A small network was trained on made-up records. Each row is its average activation on records with the value named, seen along a few directions.
Values that are neighbours, or in one group, have similar rows; names and order tell nothing.
(in the rows, 500 means zero)
Strong random noise was added to every row along 3 fixed directions; ignore it. To show where, here is one row again and again, with new noise each time:
[588 501 546 581 438 490 320 512 477 541 570 529 653 476 574]
[481 553 493 549 513 645 471 511 469 399 637 689 521 430 327]
[406 274 558 548 451 559 658 446 574 367 450 636 475 570 431]
[667 251 480 563 411 384 401 402 742 632 448 329 596 690 658]
[460 478 635 588 422 523 425 542 365 431 527 654 639 422 556]


Field BUB:
kef: [592 410 479 542 494 488 455 499 623 491 580 432 572 617 559]
lobam: [520 907 471 483 622 461 244 648 229 619 626 592 627 179 462]
zib: [504 397 467 488 520 607 575 487 640 432 551 416 408 587 548]
dad: [465 583 472 370 463 599 543 456 455 415 635 530 464 401 433]
zor: [771 512 282 525 568 518 327 408 796 639 670 349 533 695 437]
vaz: [395 543 537 452 569 420 548 502 428 555 435 538 443 384 505]
luse: [498 455 387 474 532 450 595 608 561 537 379 500 469 543 375]
geseg: [403 568 536 428 487 665 601 459 395 363 586 448 350 431 511]
bozem: [323 730 725 476 473 490 452 525 186 446 511 529 539 262 623]
zusev: [365 202 497 498 490 494 890 496 615 375 196 587 303 696 361]
vuzem: [465 573 387 476 621 501 583 566 402 560 473 566 441 441 340]
nid: [525 699 519 389 510 515 325 451 397 586 629 372 512 429 544]
tupep: [596 491 389 504 517 428 492 569 573 625 404 422 484 593 434]
fot: [430 431 519 485 514 641 596 540 523 331 576 546 435 506 479]
nikol: [489 543 512 551 478 528 507 592 355 409 408 636 529 439 422]
ral: [230 395 618 432 537 429 811 410 552 415 324 580 291 492 486]
tad: [786 584 205 501 596 557 372 432 789 637 583 376 453 669 324]
susa: [386 426 493 551 466 603 686 468 462 295 496 691 448 561 352]
gekib: [596 386 414 416 535 322 545 290 854 722 428 134 346 681 606]
The values of BUB form a ring.
Question: Name the neighbours of susa, in listed order.
Answer: zor, tad
Question: Name the neighbours of vaz, in listed order.
Answer: lobam, ral
Question: Name the neighbours of fot, in listed order.
Answer: kef, zib
Question: Name the neighbours of zusev, in listed order.
Answer: tupep, nikol

Field KAGO:
nezes: [702 799 333 564 625 576 185 675 419 704 716 475 610 384 400]
tesit: [664 455 438 628 476 506 430 422 702 548 536 529 552 666 397]
fomen: [525 638 461 574 592 476 405 624 418 470 533 646 598 395 390]
gasop: [571 563 374 473 496 489 439 637 508 611 486 480 478 494 419]
meve: [375 614 465 399 659 632 613 467 604 439 687 543 315 424 392]
famo: [456 700 416 440 550 604 593 550 420 406 501 610 340 420 216]
fazag: [515 228 459 386 385 598 606 400 617 442 555 398 486 642 535]
lar: [700 495 453 639 465 325 306 520 600 673 422 496 711 568 640]
gor: [501 339 502 540 421 643 628 415 629 373 521 536 436 664 429]
binud: [373 678 487 471 587 563 539 421 451 470 604 535 359 336 349]
vigep: [596 539 546 569 545 565 376 511 510 502 508 526 583 599 509]
sabas: [588 609 372 421 598 539 454 404 626 612 526 319 364 528 322]
zogil: [388 453 673 473 394 455 492 565 375 346 525 505 588 390 727]
mizo: [483 493 514 481 425 614 473 492 393 315 593 557 500 502 497]
lufa: [510 377 709 521 370 201 379 430 475 703 242 214 634 504 898]
dolut: [660 666 398 402 575 462 229 490 534 659 745 327 566 497 641]
kikur: [617 260 461 560 421 261 527 475 539 667 274 427 646 533 740]
viso: [346 399 492 421 564 451 689 348 678 493 468 410 309 552 482]
tizi: [556 436 454 488 485 474 604 526 521 569 371 424 452 606 459]
The values of KAGO form a ring.
Question: A walk along KAGO starts at gor and steps to its neighbour vigep. Put nezes, fomen, gasop, famo, zogil, tizi in the order it reaches them.
Answer: fomen, nezes, gasop, tizi, famo, zogil
Question: Name the neighbours of meve, in listed order.
Answer: dolut, viso
Question: Name the neighbours of lufa, in listed order.
Answer: binud, sabas
